These are the activations of a small neural network, seen along a few directions. Each row is one input.
Each table varies a few parts of the input and shows all the possible inputs, shuffled.
Descriptions start from the smaller parts, as in this example, which fits no table here: one of 2 separate values, together with either a single point or one of 9 places around a ring or (one of 4 places along a line, together with one of 8 places around a ring).
Shared parts are said once, and a part with two or three values counts as separate values.
(in the rows, 128 means zero)

Other details of the inputs shift rows strongly along two fixed directions, in all tables alike. That doesn't count.

Table:
x1: [121 150 135 133 130 122 116 135 101 161 116 128]
x2: [ 96 134 137 142 123 109  99 149  93 153 129 104]
x3: [170 147 132 141  95 154 132 104 142 106 109 138]
x4: [ 91  93 122 109 171 105 127 149 137 123 147 147]
x5: [ 78 104 103 119 178  87 113 176 129 145 174 122]
x6: [157 133  99 105 115 132 190 104 204  28 186 150]
x7: [ 94  99 116 113 172 108 133 157 146 135 151 151]
x8: [130 124 151 139 121 134 119 147 113 163 120 106]
x9: [ 78  98 108 110 197 100 113 167 130 154 158 140]
x10: [133 134 134 132 104 138 127 118 120 141  94 122]
x11: [147 135 106 101 134 131 178 102 166  62 145 152]
x12: [154 118 139 136 116 140 130 123 127 128 130 111]
x13: [148 157 130 135 118 132 118 118 113 138 114 129]
x14: [113  96 109 118 164 113 133 137 146 119 152 150]
x15: [170 155 124 132 107 140 143  88 136  96 124 137]
x16: [124 115 154 133 122 131 114 142 102 153 118 104]
x17: [158 146 135 139  91 155 145 102 137  99  97 134]
x18: [155 128 143 139 108 146 122 132 121 141 120 108]
x19: [139 147 127 152 101 127 115 121 114 127 130 107]
x20: [158 109 105 104 126 134 163  95 183  73 152 153]
x21: [105 116 116 111 166 118 140 140 150 121 154 147]
x22: [111 136 143 135 129 131 106 128 100 149 111 124]
x23: [140 144 133 146 118 142 114 110 113 137 113 125]
x24: [135 152 140 129 112 132 121 112 100 132 110 128]
x25: [ 97  98 115 104 165 105 132 149 152 142 149 144]
x26: [106 142 130 146 114 119 115 144 100 146 118 101]
x27: [142 126 146 137 106 145 136 131 116 134 108 104]
x28: [114 122 143 128 119 125 104 128 107 160 104 123]
x29: [147 136 131 133 105 140 115 116 128 145 106 127]
x30: [130 147 135 138 113 146 128 117 114 130 101 123]
Description of these inputs: one of 5 places around a ring, together with either one of 2 separate values or one of 4 places along a line.
- Changing only the place on the ring of 5 turns x22 into x21. The same change can be made to x24. Which row results? => x1
- Which other rows does x17 become when the place on the ring of 5 takes its other values? List them by row number. => x3, x4, x7, x14
- Which other rows does x26 become when the choice among 2 separate values takes its other values? List them by row number. => x27

Table:
x31: [131 122 139 118 126 134 139 128 130 130 119 123]
x32: [119 137 119 122 120 124 134 119 129 117 127 133]
x33: [143 128 128 130 130 136 133 127 137 128 126 134]
x34: [133 130 125 135 110 124 128 139 136 115 147 108]
x35: [133 121 135 124 110 136 133 120 133 126 115 125]
x36: [144 118 132 124 128 133 125 120 129 132 129 131]
x37: [138 130 132 141 114 127 130 129 126 114 149 104]
x38: [136 134 124 129 132 133 125 121 132 118 135 140]
x39: [142 143 122 129 124 128 125 111 126 119 129 135]
x40: [136 118 129 127 124 130 122 124 136 140 123 129]
x41: [134 140 116 127 123 123 126 115 137 122 130 137]
x42: [137 122 126 132 135 135 123 125 129 128 129 132]
x43: [126 139 127 124 125 124 134 116 121 112 126 131]
x44: [132 125 133 130 123 138 133 122 125 116 119 126]
x45: [134 148 127 125 116 132 140 116 125 115 119 128]
x46: [ 72 131 145 162 149 104  54 173  60 239  94 106]
x47: [ 79  59  96  75 223  84 149 174 169 128 194 156]
x48: [111 126 125 127 131 122 128 133 131 123 127 134]
x49: [117 132 134 131 130 129 125 128 116 125 124 130]
x50: [131 121 124 134 129 130 122 129 138 134 126 134]
x51: [127 139 133 129 123 135 137 126 127 121 121 130]
x52: [137 136 130 138 114 129 135 137 128 121 146 104]
x53: [117 118 129 129 126 129 130 132 131 128 121 129]
x54: [143 144 127 133 122 139 129 121 132 127 124 134]
x55: [138 145 122 127 128 126 129 121 128 129 127 134]
x56: [130 128 135 129 124 136 138 130 127 126 117 127]
x57: [138 123 142 125 116 136 130 119 120 125 114 122]
- Describe the family of inputs behind these rows. => one of 3 separate values, together with either a single point or (one of 2 separate values, together with one of 4 places along a line)
- Changing only the choice among 3 separate values turns x37 into x34. The same change can be made to x39. Which row results? => x41
- Which other rows does x36 become when the choice among 2 separate values takes its other values? List them by row number. => x57
- Which other rows does x45 become when the choice among 3 separate values takes its other values? List them by row number. => x32, x43

Table:
x58: [158 152 146 149  86 157 143 126 125 120 111 102]
x59: [106 111 108 132 145 106 116 142 137 118 159 127]
x60: [161 148 144 136  80 144 141 117 119 123 116  95]
x61: [151 103  98  95 159 125 162 116 192  82 170 169]
x62: [116 137 132 131 140 112 111 135  95 147 139 110]
x63: [111 103 135 133 126 124 102 138 126 161 112 130]
x64: [151 139 139 152  71 145 119 116 132 118 118 107]
x65: [131 119 141 119 126 129 128 131 115 159 106 118]
x66: [122 126 125 135 147 123  97 129 117 164 121 138]
x67: [119 136 123 146 136 116  99 140 112 154 143 116]
x68: [ 96 151 111 134 127 108 107 138 123 159 113 139]
x69: [151 131 151 128  85 148 130  98 120 123  92 123]
x70: [160 157 143 142 110 161 127  98 117 123  97 139]
x71: [145  92 101  93 148 128 171 122 201  85 163 158]
x72: [126 133 126 144 133 116 106 150 116 159 142 114]
x73: [116 116 140 128 143 135 127 149 118 164 106 125]
x74: [109 117 133 124 142 116 108 124  99 149 109 130]
x75: [197 192 115 114  48 163 190  47 177  29 110 155]
x76: [126 125 137 118 148 119 116 133 104 164 116 129]
x77: [163 154 142 130 105 148 124  89 111 126 101 132]
x78: [ 98 161 124 134 126 123 125 135 114 144 102 139]
x79: [150 152 138 144  86 138 125 101 106 106 116 108]
x80: [100 118 143 142 126 126 117 156 111 140 125 106]
x81: [104 114 110 114 179 113 145 148 145 101 177 138]
x82: [120 121 127 141 122 119 114 157 124 161 136 101]
x83: [ 98  94 111 107 180 117 142 136 147 103 146 159]
x84: [113 115 124 139 138 120  96 129 116 155 113 137]
x85: [116 107 110  98 170 100 152 146 144 106 181 130]
x86: [124 111 103 111 151 125 169 124 172  48 175 146]
x87: [104 114 141 129 119 114 116 146 104 143 130 100]
x88: [123 128 139 130 154 133 118 143 109 161 113 136]
x89: [148 135 152 141  91 162 132 108 127 120  88 130]
x90: [111 111 113 112 176 112 151 157 148 107 175 136]
- Changing only one part turns x64 into x87. The same change can be made to x59. Which row results? => x79
- Describe the family of inputs behind these rows. => one of 3 separate values, together with either a single point or (one of 2 separate values, together with one of 5 places around a ring)
- Which other rows does x77 become when the place on the ring of 5 takes its other values? List them by row number. => x65, x69, x74, x76
- Which other rows agree with x90 in the choice among 3 separate values? List them by row number. => x58, x70, x73, x78, x80, x81, x83, x86, x88, x89
- Which other rows does x76 become when the choice among 2 separate values takes its other values? List them by row number. => x85
